A small network was trained on invented records. Each row is its activation on one of them, seen along a few directions.
After each row come some of the record's fields: FEMIP, GEL, RAF, LOFI.
Not every record has every field; a missing one is written none.
The largest differences between rows may come from other fields.
(in the rows, 128 means zero)
[149 157 114 144 116 109 111 129 135 141 155 110 131 133] -> FEMIP=damu, GEL=feg, RAF=rog, LOFI=zer
[194  66  72 164 125 193 190 170 180  75  73 187 115  92] -> FEMIP=damu, GEL=mesu, RAF=beb, LOFI=zer
[ 57 172 175  70 117  81  76 104  93 169 170  74 152 161] -> FEMIP=zuso, GEL=bodal, RAF=beb, LOFI=bel
[156  78  83 160 131 175 179 118 165  85  83 178 104 117] -> FEMIP=damu, GEL=mesu, RAF=rog, LOFI=bel
[145 163 120 144 116 106 111 111 126 147 166 109 126 140] -> FEMIP=damu, GEL=feg, RAF=rog, LOFI=zer
[170 117 133 160 117 124 122 143 119 122 126 123 134 115] -> FEMIP=zuso, GEL=bodal, RAF=beb, LOFI=zer
[ 75 199 183  87 127  79  79 115  91 187 179  79 146 142] -> FEMIP=zuso, GEL=feg, RAF=beb, LOFI=none
[126 103 103 133 158 136 138 132 147 107 104 134 139 106] -> FEMIP=damu, GEL=totop, RAF=beb, LOFI=bel
[ 69 171 172  90 156  86  83 128  97 167 158  82 149 134] -> FEMIP=zuso, GEL=bodal, RAF=beb, LOFI=bel
[192  58  70 171 122 200 205 180 177  68  68 209  96  94] -> FEMIP=damu, GEL=mesu, RAF=rog, LOFI=zer
[ 94 182 139  92 126  88  94 114 128 171 180  86 148 135] -> FEMIP=damu, GEL=feg, RAF=beb, LOFI=none
[121 184 169 123 115  91  94 139 103 166 178  91 161 142] -> FEMIP=zuso, GEL=feg, RAF=beb, LOFI=zer
[ 43 214 191  73 124  69  67 124  88 198 192  65 166 154] -> FEMIP=zuso, GEL=feg, RAF=beb, LOFI=bel
[175  77  79 158 132 178 182 128 154  82  81 179 116 115] -> FEMIP=damu, GEL=mesu, RAF=rog, LOFI=none
[212  59  67 191 117 192 196 143 167  69  68 194 119 106] -> FEMIP=damu, GEL=mesu, RAF=rog, LOFI=zer
[154  79  81 151 121 185 187 116 160  86  83 180 110 124] -> FEMIP=damu, GEL=mesu, RAF=rog, LOFI=bel
[164 151 110 161 136 114 116 127 138 150 154 116 122 123] -> FEMIP=damu, GEL=feg, RAF=rog, LOFI=zer
[152  92  98 151 131 145 150 121 144  99 102 157 108 126] -> FEMIP=damu, GEL=totop, RAF=rog, LOFI=none
[153 122 111 151 115 118 119 128 129 126 138 119 120 122] -> FEMIP=damu, GEL=bodal, RAF=rog, LOFI=zer
[148 127 112 131 113 119 116 130 143 122 140 116 140 117] -> FEMIP=damu, GEL=bodal, RAF=beb, LOFI=zer
[ 95 178 131  95 114  93  94 161 143 169 169  90 140 128] -> FEMIP=damu, GEL=feg, RAF=beb, LOFI=zer
[ 48 188 192  65 109  72  71 112  93 188 169  70 145 149] -> FEMIP=zuso, GEL=bodal, RAF=beb, LOFI=bel
[101 182 137  98 120  90  93 116 130 177 173  88 148 131] -> FEMIP=damu, GEL=feg, RAF=beb, LOFI=none
[127 106 109 120 114 131 128 157 146 111 108 134 132 107] -> FEMIP=damu, GEL=totop, RAF=beb, LOFI=zer
[144 162 117 139 117 107 110 142 145 148 160 107 144 121] -> FEMIP=damu, GEL=feg, RAF=beb, LOFI=zer
[132  96  96 150 134 142 146 136 151 112 101 146 107 117] -> FEMIP=damu, GEL=totop, RAF=rog, LOFI=bel
[157 130 139 148 125 117 115 136 112 130 132 115 114 136] -> FEMIP=zuso, GEL=bodal, RAF=rog, LOFI=zer
[110 113 111 116 146 124 127 110 137 122 127 137 121 130] -> FEMIP=damu, GEL=totop, RAF=rog, LOFI=bel
[ 64 209 185  75 125  71  71 113  87 194 185  66 164 161] -> FEMIP=zuso, GEL=feg, RAF=beb, LOFI=none
[233  51  93 225 135 199 207 133 142  62  61 219 103 112] -> FEMIP=zuso, GEL=mesu, RAF=rog, LOFI=zer
[138  90  93 135 125 165 164 114 146  95  93 168 106 133] -> FEMIP=damu, GEL=mesu, RAF=rog, LOFI=bel
[173  85 112 148 124 180 174 153 130  89  88 165 127 111] -> FEMIP=zuso, GEL=mesu, RAF=beb, LOFI=zer
[122 104 129 123 128 164 158 111 118 106 103 154 126 152] -> FEMIP=zuso, GEL=mesu, RAF=rog, LOFI=bel
[173  84  88 151 133 159 148 164 158  90  93 157 104 102] -> FEMIP=damu, GEL=totop, RAF=rog, LOFI=zer
[ 58 172 176  72 123  83  80 107  92 165 171  78 135 171] -> FEMIP=zuso, GEL=bodal, RAF=rog, LOFI=bel
[146 160 116 141 115 108 110 118 141 138 161 108 131 146] -> FEMIP=damu, GEL=feg, RAF=rog, LOFI=zer
[157  93 128 142 126 164 172 127 127  96  93 168 123 119] -> FEMIP=zuso, GEL=mesu, RAF=beb, LOFI=none
[ 97 182 132 104 125  92  92 117 124 162 167  90 141 137] -> FEMIP=damu, GEL=feg, RAF=rog, LOFI=none
[105 193 176 104 113  85  85 128  95 182 177  81 153 137] -> FEMIP=zuso, GEL=feg, RAF=beb, LOFI=zer
[103 120 147 111 125 133 128 109 112 130 119 123 130 141] -> FEMIP=zuso, GEL=totop, RAF=beb, LOFI=bel
[120 135 117 120 135 107 108 120 130 140 142 108 122 128] -> FEMIP=damu, GEL=bodal, RAF=rog, LOFI=none
[ 45 209 158  61 109  70  70 102 123 200 198  65 151 155] -> FEMIP=damu, GEL=feg, RAF=beb, LOFI=bel
[224  63  70 202 127 180 180 120 160  76  82 180  98 111] -> FEMIP=damu, GEL=totop, RAF=rog, LOFI=zer
[163 127 106 152 118 122 119 117 133 136 133 119 133 119] -> FEMIP=damu, GEL=bodal, RAF=beb, LOFI=zer
[ 92 179 133 104 123  92  93 116 125 162 169  94 135 140] -> FEMIP=damu, GEL=feg, RAF=rog, LOFI=none
[115 185 164 114 111  90  93 125 100 174 169  92 157 143] -> FEMIP=zuso, GEL=feg, RAF=beb, LOFI=zer
[100 124 159 106 151 119 116 109 109 123 121 137 125 134] -> FEMIP=zuso, GEL=totop, RAF=rog, LOFI=bel
[109 118 148 117 165 123 118 123 111 120 118 126 120 131] -> FEMIP=zuso, GEL=totop, RAF=rog, LOFI=bel
[ 73 202 180  73 117  77  75 138  92 181 178  72 153 132] -> FEMIP=zuso, GEL=feg, RAF=beb, LOFI=zer
[138  92 124 145 126 168 173 114 127  99  93 184 106 138] -> FEMIP=zuso, GEL=mesu, RAF=rog, LOFI=bel
[102 190 177  97 110  86  85 122  96 188 179  80 146 145] -> FEMIP=zuso, GEL=feg, RAF=beb, LOFI=zer
[140  90  92 136 159 169 170 120 149  97  94 156 131 105] -> FEMIP=damu, GEL=mesu, RAF=beb, LOFI=bel
[115 111 107 120 122 130 131 113 151 120 115 131 111 131] -> FEMIP=damu, GEL=totop, RAF=rog, LOFI=bel
[ 76 153 135  85 144  93  92 106 137 155 171  92 128 141] -> FEMIP=damu, GEL=bodal, RAF=rog, LOFI=bel
[116 136 116 112 115 108 109 163 143 130 145 112 123 128] -> FEMIP=damu, GEL=bodal, RAF=rog, LOFI=zer
[ 91 187 136 101 134  88  93 115 121 171 179  88 135 143] -> FEMIP=damu, GEL=feg, RAF=rog, LOFI=none
[ 30 222 191  51 118  62  60 100  81 205 195  54 161 175] -> FEMIP=zuso, GEL=feg, RAF=beb, LOFI=bel
[120 105 145 120 140 155 155 115 119 108 105 155 116 138] -> FEMIP=zuso, GEL=mesu, RAF=rog, LOFI=bel
[ 78 151 168 106 161  93  93 129 100 142 159 104 140 145] -> FEMIP=zuso, GEL=bodal, RAF=rog, LOFI=bel
[ 30 221 203  48 135  61  59 102  86 195 205  56 170 166] -> FEMIP=zuso, GEL=feg, RAF=beb, LOFI=bel
[171  76  83 148 116 179 188 158 172  85  81 172 113 100] -> FEMIP=damu, GEL=mesu, RAF=beb, LOFI=zer
[ 77 155 166 100 161  91  90 124  99 148 153  89 142 139] -> FEMIP=zuso, GEL=bodal, RAF=rog, LOFI=bel
[199  61  70 170 124 194 204 161 180  71  70 193 110  90] -> FEMIP=damu, GEL=mesu, RAF=beb, LOFI=zer
[133 171 153 139 124 101 103 139 106 152 157 107 157 132] -> FEMIP=zuso, GEL=feg, RAF=beb, LOFI=zer

Here are new rows. What are their fields?
[129 101 101 141 153 137 142 121 142 106 104 141 117 117] -> FEMIP=damu, GEL=totop, RAF=rog, LOFI=bel
[117 143 125 102 116 104 103 149 146 148 153 102 131 118] -> FEMIP=damu, GEL=bodal, RAF=beb, LOFI=zer
[ 59 172 177  75 114  80  78 104  95 163 168  83 133 166] -> FEMIP=zuso, GEL=bodal, RAF=rog, LOFI=bel
[ 48 203 152  63 129  73  72 104 119 191 191  68 171 152] -> FEMIP=damu, GEL=feg, RAF=beb, LOFI=bel
[119 142 120 101 121 108 104 145 136 150 150 106 117 123] -> FEMIP=damu, GEL=bodal, RAF=rog, LOFI=zer
[141  90  96 137 151 170 175 131 160 102  93 157 120 104] -> FEMIP=damu, GEL=mesu, RAF=beb, LOFI=bel
[181  71  81 161 127 189 195 124 157  80  77 182 123 104] -> FEMIP=damu, GEL=mesu, RAF=beb, LOFI=none
[183  72 101 173 127 185 187 175 137  80  78 196 116 113] -> FEMIP=zuso, GEL=mesu, RAF=rog, LOFI=zer
[173 108 131 185 134 127 130 128 119 117 125 141 116 131] -> FEMIP=zuso, GEL=bodal, RAF=rog, LOFI=zer
[ 76 160 158  90 153  91  88 132 101 162 152  86 144 133] -> FEMIP=zuso, GEL=bodal, RAF=beb, LOFI=bel
[ 90 186 139  97 130  87  87 117 120 175 181  84 127 149] -> FEMIP=damu, GEL=feg, RAF=rog, LOFI=none
[113 112 110 116 115 124 131 112 146 115 113 131 115 138] -> FEMIP=damu, GEL=totop, RAF=rog, LOFI=bel
[125 135 117 124 134 109 110 122 132 136 144 109 117 126] -> FEMIP=damu, GEL=bodal, RAF=rog, LOFI=none
[117 112 111 126 139 134 136 110 144 123 127 123 129 128] -> FEMIP=damu, GEL=totop, RAF=beb, LOFI=bel
[157  89 126 147 125 174 177 123 127  93  91 172 124 126] -> FEMIP=zuso, GEL=mesu, RAF=beb, LOFI=none
[ 91 131 162 100 112 111 115 108 107 133 127 121 119 150] -> FEMIP=zuso, GEL=totop, RAF=rog, LOFI=bel
[202  71  76 186 122 169 160 156 156  78  78 171 104 103] -> FEMIP=damu, GEL=totop, RAF=rog, LOFI=zer
[172 115 124 167 122 126 125 138 122 119 118 133 109 124] -> FEMIP=zuso, GEL=bodal, RAF=rog, LOFI=zer
[190  73  76 161 119 182 186 146 166  79  77 177 127  97] -> FEMIP=damu, GEL=mesu, RAF=beb, LOFI=zer
[188  73  78 162 133 181 189 124 158  82  78 170 119  96] -> FEMIP=damu, GEL=mesu, RAF=beb, LOFI=none
[171  85 117 158 141 173 177 125 127  91  87 174 112 133] -> FEMIP=zuso, GEL=mesu, RAF=rog, LOFI=none
[165  85 126 153 128 168 169 155 127  91  88 184 111 109] -> FEMIP=zuso, GEL=mesu, RAF=rog, LOFI=zer
[148  82  91 144 117 176 187 115 165  93  86 180 109 108] -> FEMIP=damu, GEL=mesu, RAF=beb, LOFI=bel
[171  96 123 144 146 159 138 154 124 100  98 147 129 103] -> FEMIP=zuso, GEL=totop, RAF=beb, LOFI=zer
[116 109 146 121 119 148 157 111 115 113 107 151 118 149] -> FEMIP=zuso, GEL=mesu, RAF=rog, LOFI=bel
[ 68 165 173  87 129  89  84 126  97 152 154  84 135 152] -> FEMIP=zuso, GEL=bodal, RAF=rog, LOFI=bel
[172 108  98 165 120 129 129 138 152 109 131 135 115 122] -> FEMIP=damu, GEL=bodal, RAF=rog, LOFI=zer
[ 88 143 128 105 153  99  99 132 125 135 146  98 138 130] -> FEMIP=damu, GEL=bodal, RAF=rog, LOFI=bel
[101 155 131  97 123  98  96 119 125 160 156  94 143 131] -> FEMIP=damu, GEL=bodal, RAF=beb, LOFI=none
[ 92 163 168  99 130  90  90 114  99 166 161  93 146 138] -> FEMIP=zuso, GEL=bodal, RAF=beb, LOFI=none
[133  95  94 130 140 164 160 116 148  98  96 154 122 126] -> FEMIP=damu, GEL=mesu, RAF=rog, LOFI=bel
[ 28 220 198  48 109  59  58 100  80 208 195  53 164 174] -> FEMIP=zuso, GEL=feg, RAF=beb, LOFI=bel
